Each row below holds a small network's activations on one input, seen along a few directions.
In each table, some parts of the input vary, and every possible input appears once, in random order.
Descriptions start from the smaller parts, as in this example, which fits no table here: line(6) and (point or line(9) or (values(2) and ring(5))).
Shared parts are said once, and a part with two or three values counts as separate values.

Other details of the inputs vary at random and push rows far along two fixed directions, the same in every table; ignore that.
These rows show it; all are for the same input, with only those details redrawn:
[ 28  15 -45 -11 -32 -10  12  11  13  -5   7  18 -24 -15  29]
[ 33   7 -44  -3 -29 -23  20  15  14  -6   4  14 -16 -16  28]
[ -9   2   3   7  10  25  -7 -18   4  -3   7   9   5  -2  -3]
[ 15 -36   9  48  14 -33  26  -3   3   4 -11 -10  43 -10  -7]
[ -2 -53  43  64  40 -21  20 -20  -2   3 -13 -18  68  -6 -25]
[  54  -71   -1   82    5 -103   70   24   10    9  -30  -26   72  -22
   -3]
[  3  18 -20 -12 -11  23  -7  -5   7  -4  11  22 -19  -6  13]
[-38 -11  48  24  47  54 -24 -41  -7  -2   7   3  33   9 -28]

Table:
x1: [-27  47  16 -39  -9  53 -36  -3 -18  -8  16   3 -32  11  -1]
x2: [ -6  47 -26 -40 -26   7 -19  16   6  -6   0   6 -56 -10   8]
x3: [ 14 -55   3  33  23 -53  33  12 -12   0 -36 -23  27  -5 -25]
x4: [  1 -20  20  21  20  -6  -6 -12  11  16   2 -11  27  11   0]
x5: [ 61 -26 -37   7 -35 -97  57  44 -13  -3 -15 -12   3  -5  20]
x6: [-39  -6  48  15  29  25 -17 -19  -1  -3  -4  -9   9   1 -44]
x7: [ 18  -4 -40 -18 -21 -38  18  30  -3  -2 -23  -9 -23 -16   8]
x8: [ 11 -11 -15  -8   0 -39  14   6  -4  -5 -14   1 -16   0 -11]
x9: [-55  11  60 -19  40  65 -45 -36 -36  -3  12  -9  13  28 -38]
x10: [-22  38  -2 -42 -16  39 -26  -1  15  11  17  17 -58  -1  -7]
x11: [ 39 -31  10  49  -3 -56  29  15  -7  -2  -4 -24  51   5  20]
x12: [ 26 -42   4  49   5 -43  37  17   4   4 -17 -16  58  -1  11]
x13: [-10  30 -23 -28 -17  29 -20  -5  10 -10  22  26 -20  11  26]
x14: [  6  39 -33 -35 -27  15 -10  -8  15  -9  27  31 -36  -1  23]
x15: [-16  46   2 -40 -24  47 -23   1  -9 -12  26  14 -42   6   1]
x16: [-40  10  25  -5  18  54 -25 -13  -3  -5  -3  -2 -14  -4 -33]
x17: [-61 -36  94  43  68  55 -20 -35 -20   7 -14 -27  56  11 -68]
x18: [ 52   0 -69 -23 -50 -80  50  57  -1   2 -28 -10 -26 -21  36]
x19: [  2 -19  18  23  11 -24  20  21  -9   7 -27 -30  23  -7 -14]
x20: [  4  34 -31 -24 -18  14 -18   0  11  -9  18  12 -30   7  29]
x21: [ 26   7 -28  -3 -25 -10  18   7   6   1   4  14  -8  -9  26]
x22: [ 30  24 -49 -17 -32  -5   7  21   7  -4   3   8 -26  -2  47]
x23: [  9  35 -47 -26 -24  26 -17   7   9  -9  11  14 -39   0  36]
x24: [-26 -59  71  67  59 -16  10  -5 -14   6 -40 -46  68  -5 -54]
x25: [ 10 -10 -20 -16  -4 -17  14  11 -14  -2 -14  -2 -14   2  -2]
x26: [-26  26  20 -15   1  61 -36 -25 -11 -11  32  16   8  24  12]
x27: [-32  -9  24  18  28  46 -24 -22  -3  -5   5   1  31  12  -9]
x28: [ -7 -12  11 -14   9 -22  -1   4   2  18 -10 -11  -6   1 -14]
x29: [-36   4  34  -9  27  56 -39 -30   9   9  25  15  14  22  -5]
x30: [-27  21   4 -16   9  64 -31 -30   1  -4  19  22 -14   3  -4]
x31: [ -4  -1  20  -2  11  15 -13 -22  17  15  20  14   9   6 -10]
x32: [  5  20 -33 -33 -22 -27   0  17   0  -3  -8   0 -36  -7   6]
x33: [ 13  -7 -19 -24 -10 -34  11   8   5  14  -5   3 -33   3   1]
x34: [ 16  29 -11 -19 -28  11  -2  -9  -1  -9  28  20 -11   2  26]
x35: [  4   5   3  -9 -11 -26   0  19  10  18  -8 -10 -20  -8  -2]
Changing only one part turns x19 into x35. The same change can be made to x17. Which row results?
> x10
What is each input in this table made of?
> line(5) and (values(3) or line(4))
Which other rows agree with x15 in the line(5) part? List them by row number.
> x1, x5, x9, x11, x26, x34

Table:
x36: [-82   8  74 -10  66  94 -63 -46 -31  -6  -6 -15   2  21 -52]
x37: [ 19  40 -56 -47 -41  16  -7   7  10  -4  24  33 -44   2  47]
x38: [-14  57 -12 -60 -21  46 -32  -9   7   6  31  27 -56  10  15]
x39: [ 20 -48  -7  39  14 -49  36   2  19   8 -20  -3  23 -23  -9]
x40: [  1 -74  72 101  58 -30  24 -20 -19  -3 -17 -42 116   7 -30]
x41: [ 30 -32 -24  38  -6 -57  41  21  29  11 -23  -1  14 -27   0]
x42: [  4 -13  12  22   2   0   4  -3   4   6   2  -2  30   2   4]
x43: [ 36 -22  -5  19 -11 -69  33  18  11  13  -4 -13  16  -5   9]
x44: [-43 -12  39   0  43  39 -17 -16 -25  -1 -16 -20  13  11 -41]
x45: [ 37   1 -27 -13 -33 -50  18  16   8  10   6   7 -16   3  18]
x46: [ 15  20 -40 -32 -41 -16  11  43  -5  -7 -16  -7 -48 -11  14]
x47: [ 45   3 -48   0 -42 -43  22  29  17  -1   5   8 -10  -8  48]
x48: [-11  27 -32 -24 -10  32 -25 -12  24   0   8  28 -46  -9   4]
x49: [-35  58   1 -41 -10 108 -51 -29 -11 -19  38  26 -32  10  14]
x50: [-53   7  59  -5  33  53 -36 -25 -16   2   3  -6   7  19 -47]
x51: [  7  14 -19 -30 -12 -20   6  13  -6  -3   0   4 -27  -2   7]
x52: [ 42  -1 -35  13 -23 -32  30  16  -5 -12   3   4  15  -6  35]
x53: [-17 -34  47  31  34 -22   4  -6 -11   2 -17 -29  41   6 -38]
What is each input in this table made of?
> values(3) and (point or line(5))
Changing only the values(3) part turns x38 into x43. The same change can be made to x46. Which row results?
> x36
Which other rows does x37 become when the values(3) part takes its other values? List them by row number.
> x42, x47
Which other rows agree with x37 in the values(3) part? List them by row number.
> x39, x44, x45, x51, x52
